Each row below holds a small network's activations on one input, seen along a few directions.
Each table varies a few parts of the input and shows all the possible inputs, shuffled.
A made-up example of a description, with smaller parts first: one of 6 places along a line, together with either a single point or (one of 2 separate values, together with one of 5 places around a ring) or one of 11 places along a line.
Shared parts are said once, and a part with two or three values counts as separate values.
(in the rows, 128 means zero)

Other details of the inputs vary at random and push rows far along two fixed directions, the same in every table; ignore that.

A family of inputs:
r1: [134 134 138 194  80 134 117 155 174 128 118 119  71]
r2: [ 94 166 161 150 124  90 206 117 176 185 107  51 121]
r3: [147 118 112  84 166 108 130 105 121 114 144 151 159]
r4: [133 117 142 135 108 110 103 107 130 120 127 123 134]
r5: [138 132 140 192  55 166  87 154 166 134 118 137  76]
r6: [107 145 124 100 143 128 179 131 126 154 116 108 159]
r7: [156  77 120  84  96 122  80 106  95  85 144 149 145]
r8: [157 100 120  89 112 163  63 125  55  92 180 150 127]
r9: [103 149 107  46 227  79 196  94 103 140 126 125 197]
r10: [148 118 126 115 100 148 114 132 137 125 131 134 127]
r11: [176  82 104  81 113 152  87 127 109  71 147 170 135]
r12: [ 93 183 149 185 153 115 196 129 185 178 107  98 112]
r13: [124 143 142 170  87 124 130 140 167 157 119 105  98]
r14: [124 143 134 104 135 101 174 118 150 163 128  89 144]
r15: [155  98 113  90 119 157  57 108  95  85 135 185 149]
r16: [ 96 189 152 171 159  80 191 123 192 182 106  75 105]
r17: [157  83  97  79 121 160  96 139  86  64 136 174 151]
r18: [169  65 110  97 105 122  64 111  93  54 150 172 135]
r19: [120 153 135 130 154 129 155 132 106 140 162  98 106]
r20: [145  79 114 102 118 161  38 140  75  80 119 181 143]
r21: [153 128 117 156 123 152  96 128  88 109 147 111  87]
r22: [ 88 172 156 154 127 142 150 144 136 170 163  79  99]
r23: [101 177 140 157 151  99 214 131 188 187 115  84 109]
r24: [134 115 125  73 171  79 133  84 109 102 134 128 159]
r25: [155  99 107  93 138 106 112 115 117 101 149 150 144]
r26: [ 79 165 152 183 143 121 170 152 156 189  91  90 123]
r27: [102 154 130 187 119 137 154 155 157 143 107 123 103]
r28: [119 112 124 144 144 136 114 150 116 113 113 144 130]
r29: [116 137 115  28 195  98 215  87 112 163 139 107 203]
r30: [162 102 114  82 124 138  59 107 104  94 140 174 149]
r31: [146 112 104  71 168 103 145 105 117 118 150 149 164]
r32: [107 154 133 181 127 138 140 148 152 134 107 129 112]
r33: [100 145 142 188 133 139 124 162 147 136  91 121  95]
r34: [140  95 100  72 122 147 101 125  82  98 136 168 166]
r35: [130 119 106  74 178 110 165 102 113 124 144 148 170]
r36: [137 108 123  78 166  79 140  87 110 104 142 128 166]
r37: [141 134 126 130 138 126 108 121 143 115 126 146 118]
r38: [134 139 108  51 198 100 165  78  56 156 163  83 174]
r39: [150 150 165 222  50 186  68 164 111 130 133 121  49]
r40: [174  65 117  93  92 138  71 120 100  49 143 158 126]
r41: [129  94 116 139 115 153 102 163 109  99 115 151 116]
r42: [122 130 123 137 118 145 106 134 118 124 119 149 144]
r43: [135 138 149 200  71 139  82 144 167 137 117 126  89]
r44: [101 166 141 182 124 133 186 141 180 165 109 105  94]
r45: [106 166 144 176 122 141 190 144 183 160 106  96  96]
r46: [127 128 124 136 110 155  79 135 114 109 113 158 130]
r47: [134  94 120 134 114 161 107 167 112  95 112 143 117]
r48: [118 135 133 127 134 150 116 143 110 113 178 118 100]
r49: [153 108 121 140  86 152  74 133 132 114 136 161 118]
r50: [118 121 117  39 198  52 211  78 113 138 143  97 184]
r51: [133 130 163 219  44 150  48 140 162 109 101 128  62]
r52: [103 129 141 191  97 152 113 169 140 151 100 123 102]
r53: [119 150 130 112 176  74 180 106 152 155 132 102 150]
r54: [134 131 126 135 135 143 106 121 134 106 122 156 120]
r55: [111 111 115  46 183 110 180 124  91 149 123 109 194]
r56: [163  96 113  91 119 139  69 111 106  99 147 173 155]
r57: [141 119 126 128 107 117 108 123 136 133 136 132 131]
r58: [157 100 109  63 148 106 139 114 116 102 146 132 154]
r59: [113 167 149 159 125 103 137 121 169 168 111  98 113]
r60: [ 99 132 138 167 109 146 137 164 137 157 100 112 111]
r61: [130 122 116  71 165 118 138  94 107 133 140 148 182]
r62: [142 103 138 157  72 130  78 124 132 106 128 136 109]
r63: [128 134 140 203  63 174  89 151 159 132 115 147  85]
r64: [102 154 128  98 160 110 200 107 141 178 126 106 159]
r65: [124 171 143 113 184 101 199 115  93 165 150  85 128]
r66: [124 122 113 131 123 143 134 145 123 111 121 145 126]
r67: [122 132 137 223  46 185  70 174 151 121 104 151  76]
r68: [ 73 167 141 172 172 100 216 153 161 190  97  80 123]
Each input here is: one of 2 separate values, together with either one of 4 places along a line or (one of 5 places along a line, together with one of 6 places along a line).
Question: Changing only the choice among 2 separate values turns r65 into r39. The same change can be made to r19. Which row results?
Answer: r8
Question: Changing only the choice among 2 separate values turns r37 into r30. The same change can be made to r44. Which row results?
Answer: r64
Question: Which other rows does r2 become when the choice among 2 separate values takes its other values? List them by row number.
Answer: r40
Question: Which other rows does r52 become when the place on the line of 5 takes its other values? List them by row number.
Answer: r20, r26, r55, r60

A family of inputs:
r69: [104 173 161 215 106 100 157 137 201 174 105  81  84]
r70: [121 139 127 142 120 149 140 140 118 138 132 110 113]
r71: [108 164 135 160 128 146 158 140 138 161 127 101 108]
r72: [104 168 153 147 143  90 206 106 181 174 115  72 119]
r73: [141 108 127 136  87 152  93 139 137 123 108 139 122]
r74: [151 110 114 115 127 159  82 132  88  94 134 169 133]
r75: [139  93 110 106 139 141  89 137  95  85 131 168 141]
r76: [156  83 101  71 132 151  78 122  54  78 155 158 152]
r77: [127 141 150 197  91 111 135 133 177 148 113 101  83]
r78: [104 135 123  47 208  90 181 107  83 158 156 105 185]
r79: [143  95 116 101  92 154  81 127 109 101 133 173 154]
r80: [144 124 133 121 118 124 122 104 145 114 135 134 126]
r81: [175  83 108  67 113 132  68 100 104  64 153 177 148]
r82: [ 95 173 132 129 171 117 185 121 128 177 130  92 138]
r83: [147 105 107  73 157 140 123 122  90 100 140 163 162]
r84: [180  77 103  71 119 121  80  97 102  80 158 177 153]
r85: [111 147 124  96 164 125 170 124 114 159 149 107 149]
r86: [147 106 133 191  76 182  47 167 118  82 112 168  81]
r87: [131 113 121 144 116 151 121 153 130 107 121 144 113]
r88: [137 137 152 207  69 152  79 133 174 113 116 136  70]
r89: [165  90 128 191  49 202  22 171 100  63 118 175  71]
r90: [123 131 143 183  85 148  89 147 155 142  94 126 102]
r91: [133 133 148 193  80 122 112 141 174 130 116 110  84]
r92: [150 104 127 156  72 170  43 143 133 106 110 167 111]
r93: [ 87 180 158 189 128 136 163 157 160 188 125  87  92]
r94: [111 138 130 193 100 158 126 167 169 127 111 135  85]
r95: [130  90 106  25 162  99 137  95  75 116 141 147 212]
r96: [116 174 153 197  96 115 156 138 203 164 108  95  81]
r97: [109 144 144 151 118 142 149 155 133 156 136 101 103]
r98: [110 166 136 149 147 134 178 137 140 163 115 107 121]
r99: [143  94 122 133  74 165  47 137 112  93 127 182 134]
r100: [155 111 139 186  55 144  60 148 154  91 118 142  73]
r101: [128 109 113  43 174  94 154  97 102 143 122 120 194]
r102: [116 161 152 192 104 106 134 135 183 150 108 100  87]
r103: [125 145 149 197  99 110 126 128 174 148 114 110  88]
r104: [101 168 150 191 125 136 182 158 167 167  99  93  93]
r105: [107 178 160 202 104 115 147 130 199 162 106  96  81]
r106: [109 157 145 125 152  78 187 105 162 158 118  81 131]
r107: [169  84 103  54 143 106  83  92  99  83 160 171 173]
r108: [ 99 156 139 141 151 124 155 136 123 163 133  95 124]
r109: [126 120 117  59 168 125 147 121  89 136 162 130 165]
r110: [107 133 115 117 165 118 153 133 135 132 126 135 143]
r111: [137 144 142 185  84 130  94 137 173 124 118 132  84]
r112: [140  96 103  34 193 108 148 107  65 102 142 146 191]
r113: [ 94 174 126  94 196  93 237 110 122 189 125  73 160]
r114: [143  86 107  91 142 137 103 135  90  83 134 161 148]
r115: [150  78 111  88  88 152  74 127  94  87 135 174 158]
r116: [147 120 126 118 111 111 123 119 144 114 131 128 122]
r117: [119 144 123 103 166 119 183 124 111 149 124 110 148]
r118: [ 90 149 131 155 157 112 169 143 153 151 111 109 122]
r119: [119 128 117 114 160 127 140 132 123 125 127 144 144]
r120: [110 150 141 105 174  75 183  86 146 154 127  93 151]
r121: [155 101 129 187  50 207  10 170 108  78 142 176  72]
r122: [157  91 114 137  89 181  33 144  75  71 143 171 109]
r123: [129 112 119  91 144 134 121 130  84 119 150 125 145]
r124: [172  81 138 185  35 174  17 141 133  53 126 168  69]
r125: [118 154 154 186 102 115 124 129 175 138 110 106  88]
r126: [131 130 130 153 123 150 105 143 108 117 117 139 113]
r127: [162 100 127 145  77 135  82 131 144  94 135 146 106]
r128: [129 125 121  91 139 123 139 114 133 149 117 129 162]
r129: [122 103 108  95 156 119 137 133 109 104 130 141 149]
r130: [119 114 120  51 180 108 156 117  76 135 158 116 172]
r131: [ 87 151 135  94 170  85 190 105 130 179 117 101 182]
r132: [160  90 103  35 166  80 146  79 100 111 157 141 184]
r133: [ 92 192 151 214 120 143 165 151 165 184 103  89  82]
r134: [160  93  92  50 150 148  99 109  59  87 156 171 170]
r135: [103 158 142 160 123 139 163 149 141 166 130  88 103]
r136: [172  81 102  57 143 104  86  86  94  86 160 175 169]
r137: [114 152 136 175 120 146 126 143 123 142 114 114 101]
r138: [124 104 101  73 167 116 155 126 109 110 136 141 162]
r139: [124 121 109  79 174 121 161 123 114 124 135 143 164]
r140: [122 151 130 101 162  78 190  99 161 163 136  99 155]
r141: [105 152 123  94 185 102 197 113 102 162 127  91 159]
r142: [ 99 162 124  75 219  87 217 106 118 172 127 106 181]
r143: [106 173 156 177 115 102 183 126 194 167 107  77  93]
Question: Changing only one part turns r132 into r84. The same change can be made to r138. Which row results?
Answer: r94
Question: Describe the family of inputs behind these rows.
Answer: one of 5 places around a ring, together with either one of 2 separate values or one of 5 places along a line or one of 8 places along a line
Question: Which other rows does r85 become when the place on the line of 8 takes its other values? List them by row number.
Answer: r71, r83, r94, r98, r109, r134, r139
Question: A walk changes only the place on the ring of 5. It starts at r139 and steps to r87. List the rest of the walk in order.
Answer: r114, r75, r119

A family of inputs:
r144: [117 182 141 179 128 119 162 126 191 157 109  98  94]
r145: [167  80 136 193  14 182   7 177 145  65 128 183  73]
r146: [141 114 118  86 146 111  98 114 127  96 152 148 143]
r147: [105 178 153 182 128 107 146 125 175 156 100  83  97]
r148: [109 143 139 130 151  97 155 111 159 141 140 114 123]
r149: [145  87 113  42 155  96 121  80  76 101 140 150 199]
r150: [103 169 138 202 151 129 153 155 157 183 111 103 106]
r151: [162 101 122  39 177 129 125  99  56  99 176 133 168]
r152: [ 90 168 141 177 140 136 157 153 145 186 102 111 124]
r153: [160  97 131 192  17 218   5 172 103  82 141 164  61]
r154: [101 161 120 149 139 120 162 132 116 153 151  87 109]
r155: [106 173 144 172 131 131 164 139 136 167 140  78  88]
r156: [ 91 160 156 176 113 115 156 130 191 171 117 100 106]
r157: [183  97 117 155  70 158  62 143 128  68 132 173  95]
r158: [ 83 151 127 112 171 128 205 144 130 162 108 103 153]
r159: [124 109 110  99 158 148 136 145  94  95 130 147 141]
r160: [152 103 111  21 160 131 121 103  52 122 169 137 182]
r161: [ 89 154 136 135 145 143 170 150 129 158 104 123 130]
r162: [154 106 122  98 135 102 111 112 101  96 131 135 146]
r163: [113 149 138 116 164  74 190 123 156 155 137  96 140]
r164: [153  96 122  27 162 138 123 100  57 114 168 136 186]
r165: [160 101  98  42 173 107 130  74  97  91 155 162 175]
r166: [ 96 162 155 170 140  88 187 126 179 165 130  92 111]
r167: [144 102 106  26 165 100 104  82  85 101 136 146 199]
r168: [125 157 136 179 121 113 176 136 184 165 106  94  85]
r169: [ 91 160 130 108 190 116 199 132 117 154 118 113 142]
r170: [124 164 146 136 145 128 160 132 119 160 144  87 104]
r171: [127 103 102  36 178 130 124 116  58 112 138 173 194]
r172: [ 87 177 148 188 144 137 167 157 146 167 103 110  94]
r173: [120 166 143 177 103 119 176 140 184 170 102 100 110]
r174: [ 82 174 134 181 106 135 166 147 142 185 130  76 101]
r175: [162  77 124 147  62 155  43 141 118  88 110 155 102]
r176: [ 97 166 138 195 136 136 151 157 159 196 103 105 121]
r177: [121 156 132 126 162  89 202  98 152 155 129 106 141]
r178: [ 92 173 154 172 116 114 151 139 198 173 113  94 108]
r179: [181  78 119 190  16 196  19 164 146  74 112 182  64]
r180: [106 162 159 194 119 101 163 122 164 156 105  88  99]
r181: [157  92 101  38 153 109 137  81  92 102 149 165 197]
r182: [148 110 111  87 127 132 116  95 123 110 135 158 156]
r183: [159  78 140 199  15 185   8 163 143  65 133 188  75]
r184: [165  87 129 149  57 154  42 143 113  78 115 162 113]
r185: [140  94 110  37 161 101 114  74  84 104 138 148 194]
r186: [ 95 141 123 149 159 138 184 157 138 134 111  98 123]
r187: [164  75 122 148  77 148  48 152 133  76 140 165  85]
r188: [165  68 130 189  18 185   6 175 148  73 124 178  63]
r189: [152  94 116  93 140 105 111 110 104 104 126 130 136]
r190: [112 150 143 147 144 100 150 102 147 143 115 101 119]
r191: [156 107  94  25 163 114 119  85 102 103 145 161 196]
r192: [ 90 137 122 142 144 146 180 158 139 145 104 102 137]
r193: [133 111  98  45 210 108 138 107  61 120 149 156 193]
Question: Describe the family of inputs behind these rows.
Answer: one of 2 separate values, together with either one of 4 places along a line or one of 6 places along a line or (one of 3 separate values, together with one of 5 places along a line)
Question: Changing only the choice among 2 separate values turns r152 into r193. The same change can be made to r183. Which row results?
Answer: r166
Question: Which other rows does r176 become when the place on the line of 6 takes its other values? List them by row number.
Answer: r152, r158, r161, r171, r192
Question: Which other rows does r181 become when the choice among 3 separate values takes its other values? List them by row number.
Answer: r149, r183
